These are the activations of a small neural network, seen along a few directions. Each row is one input.
Each table varies a few parts of the input and shows all the possible inputs, shuffled.
Descriptions start from the smaller parts, as in this example, which fits no table here: one of 2 separate values, together with either a single point or one of 11 places around a ring or (one of 4 places along a line, together with one of 5 places around a ring).
Shared parts are said once, and a part with two or three values counts as separate values.
(in the rows, 128 means zero)

A family of inputs:
x1: [136 123 118 117 107 201 138 144 143 131 140  95 110 109 127]
x2: [106 135 158 168 124 112 136 128 125 137 111 124 162 166  83]
x3: [133 131 114 116 103 198 125 148 131 137 133 103 115 106 116]
x4: [137 123 112 129 104 202 148 149 140 122 136 101 110  91 135]
x5: [ 95 112 110 145 158  59  71  99 109  49 134 189 145 155 155]
x6: [156 123 122 114 118 147 150 141 159 167 144 101 143  92 136]
x7: [134 123 143 120 112 132 142 165 135 182 154 122 151 113 117]
x8: [120 144 157 166 122 109 124 120 127 133 106 108 153 158  91]
x9: [109 136 150 132 143 156 134 137 102 114  98  98 118 133 109]
x10: [111 139 132 144 130 164 158 127 117  95 100  91 121 108 129]
x11: [119 116 144 122 137  79  91  77 126  61 123 203 128 152 140]
x12: [131 133 151 167 142 119 130 118 130 129  97 115 149 149  89]
x13: [150 133 112 140 135  96 165 112 164 169 126 111 126 129 109]
x14: [160 111 128  71 130 107  99 105 121 112 165 194 123 115 187]
x15: [109 139 137 131 133 164 148 122 120 105 103  86 121 125 121]
x16: [133 135 132 180 127 127 154 107 144 110  98 108 152 123 109]
x17: [142 143 131 142 126  78 144 130 142 181 129 114 125 146 101]
x18: [130 103  81 112 158  33  95 114 112 101 141 189 123 157 172]
x19: [158 123 116 126 115 148 159 147 157 156 140 106 141  75 145]
x20: [128 134 133 144 130  82 158 138 141 184 135 131 133 151  93]
x21: [136 120 131 120 116 192 123 159 123 141 135 105 106 116 116]
x22: [109 115  91  97 146 136  71 136 101  72 166 180 108 142 206]
x23: [147 140 108 136 132  93 153 119 156 174 115 119 129 129 100]
x24: [ 84 139 159 134 124 148 141 147  98 123 111 107 129 149 104]
x25: [130 119 127  77 124 155  88 109 120  82 158 193  88 133 186]
x26: [ 98 148 157 133 122 145 128 138  98 118 108  91 121 141 110]
x27: [128 133 137 121  95 181 118 160 118 144 145  99 111 123 116]
x28: [153 133 105 153 131  97 175 119 160 158 121 117 126 112 116]
x29: [152 106 114  91 136  52 114  89 127 112 133 202 105 151 153]
x30: [128 144 135 163 129 123 133 108 141 125  94 112 155 141  92]
x31: [149 132 141 118 109 129 129 157 134 179 149 105 143 107 125]
x32: [ 92 118 144  94 140 119  93  85 103  58 122 189  95 139 172]
x33: [137 108  93  93 152  88  81 131 103 104 172 182 141 124 206]
x34: [157 121 135 116 130 140 135 157 141 175 141 112 138  99 124]
x35: [113 125 139 123  98 185 130 169 119 149 147 117 118 130 109]
x36: [130 135 138 167 131 126 144 101 148 121 103 103 153 141 100]
x37: [ 70 114 108 117 161 101  73 108  83  49 133 176 114 142 188]
x38: [153 131 118 112 115 145 137 146 148 172 136 110 147  89 125]
x39: [106 147 134 129 129 161 137 127 110 110  96  94 124 124 111]
x40: [152 130 124 142 147  90 150 129 144 177 120 122 123 137  97]
The inputs of x12 and x21 match in every part but one. If x2 is changed in the same way as x12 into x21, which row does it become?
> x35
What do these inputs look like to the network?
> one of 5 places around a ring, together with either one of 2 separate values or one of 6 places along a line
List by row number the other rows that have the place on the ring of 5 in common with x9.
> x10, x15, x24, x26, x32, x37, x39
Which other rows does x18 become when the choice among 2 separate values takes its other values? List them by row number.
> x29

A family of inputs:
x41: [ 98 134 139 155 152  54 121  85 114  92  94 156 135 173 111]
x42: [ 99 131 133 164 162  51 120  93 111  89  94 149 142 169 116]
x43: [105 135 145 150 150  58 117  81 116  93  92 161 126 180 104]
x44: [111 114 112  90 122 191  99 153 100  87 154 139 102 104 183]
x45: [154 112 104 135 151  37 124 107 146 139 141 175 147 136 143]
x46: [ 96 134 122 168 165  48 119  95 114  91  96 143 146 172 118]
x47: [ 77 130 143 144 139 165 100 117  88  46  99 125 128 142 138]
x48: [ 79 133 155 135 134 171 101 107  94  48  99 134 116 150 131]
x49: [113 117 118  86 116 192  96 144 104  85 157 141 100 108 183]
x50: [125 141 153 154 112 148 155 180 127 198 125  68 150 130  72]
x51: [102 136 139 160 155  53 118  86 114  88  97 151 139 173 117]
x52: [132 144 166 140 101 155 151 165 132 203 124  81 132 144  58]
x53: [159 147 131 159 106 182 195 138 169 178 103  45 141  89  83]
x54: [114 117 123  81 117 196 100 142 105  89 156 149  91 112 176]
x55: [ 79 134 149 139 134 167  98 110  92  43 104 128 126 145 137]
x56: [151 115  93 139 152  35 121 108 149 141 141 168 152 138 147]
x57: [155 145 134 157 105 181 195 137 172 179 102  52 136  87  77]
x58: [124 144 160 146 104 150 155 171 132 200 127  77 142 134  66]
x59: [161 107  84  84 135 108 105 146 136 151 178 161 126  97 190]
x60: [157 115 114 124 145  42 127  97 152 144 140 184 136 145 137]
x61: [162 108 101  72 123 112 110 137 137 149 177 173 117 101 182]
x62: [157 118 110 132 144  39 121  99 151 139 142 177 145 140 146]
x63: [129 145 165 146 105 154 158 168 132 204 126  79 138 139  65]
x64: [163 105  94  79 132 110 109 146 133 148 177 167 122  95 186]
x65: [155 147 114 169 117 175 193 148 169 179 103  39 148  85  84]
x66: [157 143 125 164 112 179 196 146 167 177 100  43 143  84  83]
x67: [102 134 143 153 156  56 123  84 117  93  94 159 131 178 109]
x68: [109 116 102  96 124 186  95 153 101  89 159 134 106 105 185]
x69: [153 116 110 127 140  40 125  99 149 141 140 182 142 141 139]
x70: [161 145 138 157 106 184 198 134 172 182 101  53 132  92  75]
x71: [ 82 135 157 133 129 171  96 105  93  48  98 137 110 152 125]
x72: [ 74 133 133 149 142 160  97 118  90  46 104 118 132 144 139]
x73: [169 108 107  67 120 116 107 132 137 151 175 179 106 108 174]
x74: [161 117 116 122 138  44 121  94 150 143 138 186 132 148 132]
x75: [124 144 141 158 115 145 151 182 130 200 127  63 154 131  74]
x76: [127 146 159 148 104 150 155 172 129 200 127  70 148 135  73]
x77: [111 117 119  83 114 191  99 144 106  87 156 146  97 108 178]
x78: [118 117 125  78 111 196  95 140 105  88 153 151  85 116 171]
x79: [165 107 105  69 127 116 111 135 138 153 177 176 111 105 179]
x80: [163 145 140 150 101 186 191 131 173 181  99  55 125  97  69]
x81: [165 110 101  76 127 112 106 137 137 149 178 168 119 100 188]
x82: [ 75 134 151 137 131 166 100 109  94  47 101 133 121 144 133]
What do these inputs look like to the network?
> one of 6 places along a line, together with either one of 2 separate values or one of 5 places around a ring
The inputs of x69 and x60 match in every part but the place on the line of 6. If x61 is changed in the same way as x69 into x60, which row does it become?
> x79
The inputs of x63 and x52 match in every part but the place on the line of 6. If x70 is changed in the same way as x63 into x52, which row does it become?
> x80
List by row number the other rows that have the place on the line of 6 in common with x44.
> x42, x45, x47, x50, x64, x66
Which other rows does x53 become when the choice among 2 separate values takes its other values? List them by row number.
> x76
Start at x51 and move only the place on the ring of 5, one step at a time. The first step leads to x55. Which rows follow, in order?
> x49, x81, x62

A family of inputs:
x83: [117 137 143 132 109 197 138 158 121 138 124  82 127 112 111]
x84: [ 94 107 114  95 156  79  55  94  86  36 146 222 110 162 197]
x85: [143 124 120  99 112 164 129 158 130 158 156 119 116 104 143]
x86: [136 136 127 160 139  82 152 112 146 148 107 116 147 139  98]
x87: [ 99 107 111  96 159  79  63  84  92  28 139 219 110 153 203]
x88: [132 135 134 158 137  80 146 124 138 159 113 118 148 147  94]
x89: [118 145 148 161 122 149 156 124 134 133  95  86 134 134  83]
x90: [154 121 120 117 126  95 131 132 144 165 149 146 135 124 132]
x91: [148 122 113 103 115 167 136 147 138 147 148 118 114  96 147]
x92: [113 144 156 157 120 146 149 135 126 144 100  88 136 142  78]
x93: [121 137 136 136 111 200 145 147 129 127 118  81 125 105 114]
x94: [160 121 113 120 130  98 136 121 151 155 141 143 134 117 136]
The inputs of x90 and x94 match in every part but one. If x92 is changed in the same way as x90 into x94, which row does it become?
> x89
What do these inputs look like to the network?
> one of 2 separate values, together with either a single point or one of 5 places around a ring
Which other rows does x87 become when the choice among 2 separate values takes its other values? List them by row number.
> x84
